Each row below holds a small network's activations on one input, seen along a few directions.
In each table, some parts of the input vary, and every possible input appears once, in random order.
Descriptions start from the smaller parts, as in this example, which fits no table here: ring(8) and (point or (values(2) and line(4)) or ring(11)).
Shared parts are said once, and a part with two or three values counts as separate values.

Other details of the inputs vary at random and push rows far along two fixed directions, the same in every table; ignore that.

A family of inputs:
R1: [  2  -9 -14  -6 -21 -16   0   8  35  13  37]
R2: [-15   9 -22 -24  27 -39  33 -22  49  17 -46]
R3: [ 10  14  18  14  -2   4   7  16  25  22 -59]
R4: [ -1 -16  11  35  -7  23  -6  21 -38 -36 -52]
R5: [ 17  -6   5 -16 -18  -9 -23  10   9  -9  44]
R6: [ 10   8  27  24  15   1   4  -3 -20  -9 -44]
R7: [-45  -9   9 -45  -5 -14  13 -12  28  37  23]
R8: [ 25  -1  12  31 -29  21 -28  25 -39  -1  -2]
R9: [ 4 10 -2 -2  2 -6  5 -5 46 23 29]
R10: [  1 -20 -15  -8   0  -5  10  10  -3   4  26]
R11: [  2   0 -25 -19  26   2  -3 -23  10  20  61]
R12: [-51   0   5 -21  -4  10 -43 -28  -7  -8  87]
R13: [-12  21  12   5 -38  33 -47 -19 -51  20 112]
R14: [-21  15  45  22 -20  18  -8  -9 -84  -7 -55]
R15: [ 11   0  -2  -1 -17  -2  27  15 -11 -15 -37]
R16: [-13  -9 -26 -17   2 -42  33  -2  24   4 -66]
R17: [ -5   7  -1  23  23  28 -12  -9 -21 -25  12]
R18: [ -2 -13  16   2  -7 -33  11  22  14  -3 -90]
R19: [-23 -16 -45 -23   7 -18  -9 -13  29 -11  44]
R20: [ -2   0   9  19  21  24 -25 -10  -7 -22  32]
R21: [  4   0 -43 -12 -17  -9 -10  -8  10  15  67]
R22: [ -5  20  32  -7 -32  33 -27 -16 -66  -7  54]
R23: [ 20  -1  24  26  14  31  -2   5 -35   1 -11]
R24: [ -7 -29  -5 -19  -1 -24  27  17  41  14 -21]
R25: [  9   8   5 -24   9 -13   6 -14  47   3  45]
R26: [ 24   6 -12   9 -19  21  -4   3 -59 -20  -3]
R27: [ 13  24 -20  13   2  19   3 -10 -12  17   1]
R28: [  7  10  17 -25   7 -18  13   3  58  11 -27]
R29: [-11  -6 -33 -22 -15 -33  25   7  60  21  21]
R30: [ 13  17  -2 -11   8   3   6 -13   9  -5  44]
R31: [-16 -14 -15   7   1   1   5  10  -1 -26 -16]
R32: [  7   3   9  15  19  19  25   7 -18   7 -42]
R33: [ -5 -19  -1   3  -3   3 -40   9   1 -22  37]
R34: [ 16   9  29  21  13   4 -25  -1 -25  -7 -17]
R35: [  0 -13  -9 -35 -13 -34  18   5  57   0  22]
R36: [-25  -5   4 -17  27 -22   6   2  79   4 -43]
R37: [  8  14  12  22  18   2   9  -8 -28 -11 -29]
R38: [  9 -11  14  21  -9  -7  -1  11 -32 -18 -33]
R39: [ -1 -18 -36 -24   3 -11  -1  -6   5  13  53]
R40: [  1  17 -19 -29  12 -14  34 -15  40  11 -27]
R41: [ 13  -5  -3  22  -7   0 -21  -3 -57 -25  41]
R42: [-22   6 -20  -4  28  -3  26  -9  31  -4 -69]
R43: [ 17 -20  15  12  -8  12 -18  26 -30   0  -9]
R44: [ 19  25   9  39  -3  34  15  11 -35   4 -49]
R45: [ 20   0  31  22  13  26  -8  16 -27   7 -43]
Each input here is: values(5) and (point or (values(2) and line(4))).
- The inputs of R17 and R44 match in every part but the values(5) part. If R33 is changed in the same way as R17 into R44, which row does it become? => R8
- The inputs of R4 and R38 match in every part but the values(5) part. If R36 is changed in the same way as R4 into R38, which row does it become? => R34
- Which other rows does R9 become when the line(4) part takes its other values? List them by row number. => R3, R27, R44
- Which other rows agree with R40 in the values(5) part? List them by row number. => R5, R15, R22, R25, R26, R28, R30, R35

A family of inputs:
R46: [-26   3  -2 -21   0 -11  -2 -12  36  17  24]
R47: [ -9 -10 -13 -17   1 -18  14  -1  19  10  -5]
R48: [ -1   3 -20  -2   7   3 -14 -15   2   1  62]
R49: [  6   6  -2  16   6  19 -14  -9 -39 -17  22]
R50: [  3   3   6   8 -11  -1  29  13 -17  -3 -91]
R51: [-29  -2   6 -29   6 -22  11 -10  43  23  -1]
R52: [ -7 -15  -9 -16  -1 -23   7   7  27   8   7]
R53: [ 16  -2   3  13 -15  16 -15  10 -34  -7  26]
R54: [ 11   3   2  19   7  20 -10  -5 -45  -6  12]
R55: [  2  -1 -11   8  -9  12  -6   1 -23  -5   8]
R56: [11 -1  6  3 -2 -8 -3  3  8 -3 -2]
R57: [ 24   1  11  24  -7  26 -22   7 -38 -10  28]
R58: [ 20  11  11  17   5  14 -13  -2 -28 -10   3]
R59: [-11 -12 -10 -16  -2 -21   5   4  28  -4   6]
R60: [ -5  -6 -13 -10  -2  -4  -9  -9  -4  -9  36]
R61: [  6   2  14  17  12   7  24  15  -9   0 -94]
R62: [ -4   5 -13 -19   7 -22  10 -14  31   8  22]
R63: [ -1   4  -1   8   9   2  17   9  16   2 -59]
R64: [  8  -5  -3  11  -1   7 -15   4   0  -5  19]
R65: [  1 -13  -7 -13   8 -17 -13  -5  30   7  54]
R66: [ -1  -5   4  17 -12   4  23  26 -10  -4 -90]
R67: [-30   2  11 -18   2 -13  16  -5  30   7 -36]
R68: [-23   7   8 -29  -1 -25  11 -12  44  19  -2]
R69: [ -5  -3 -13 -17  -6 -12  17   1  23  10  -5]
R70: [ -1  12  24  10 -10  26 -12  -3 -35   4   6]
R71: [ 15   7  15  31   8  30 -12   4 -49 -23 -28]
R72: [  9  -2   1   1 -12  -6  -9   5 -11  -6  19]
R73: [-10 -11  -6 -17   8 -25   9   0  50   0  -3]
R74: [ 18  11   2  22  -1  29 -12  -4 -48  -7  25]
R75: [ 13   6  -1   1   8   9 -11  -5   2   2  38]
- Describe the family of inputs behind these rows. => values(5) and (point or ring(5))
- The inputs of R50 and R55 match in every part but the values(5) part. If R58 is changed in the same way as R50 into R55, which row does it become? => R63
- Which other rows does R48 become when the values(5) part takes its other values? List them by row number. => R49, R54, R62, R74
- Which other rows agree with R75 in the values(5) part? List them by row number. => R53, R57, R69, R70, R74
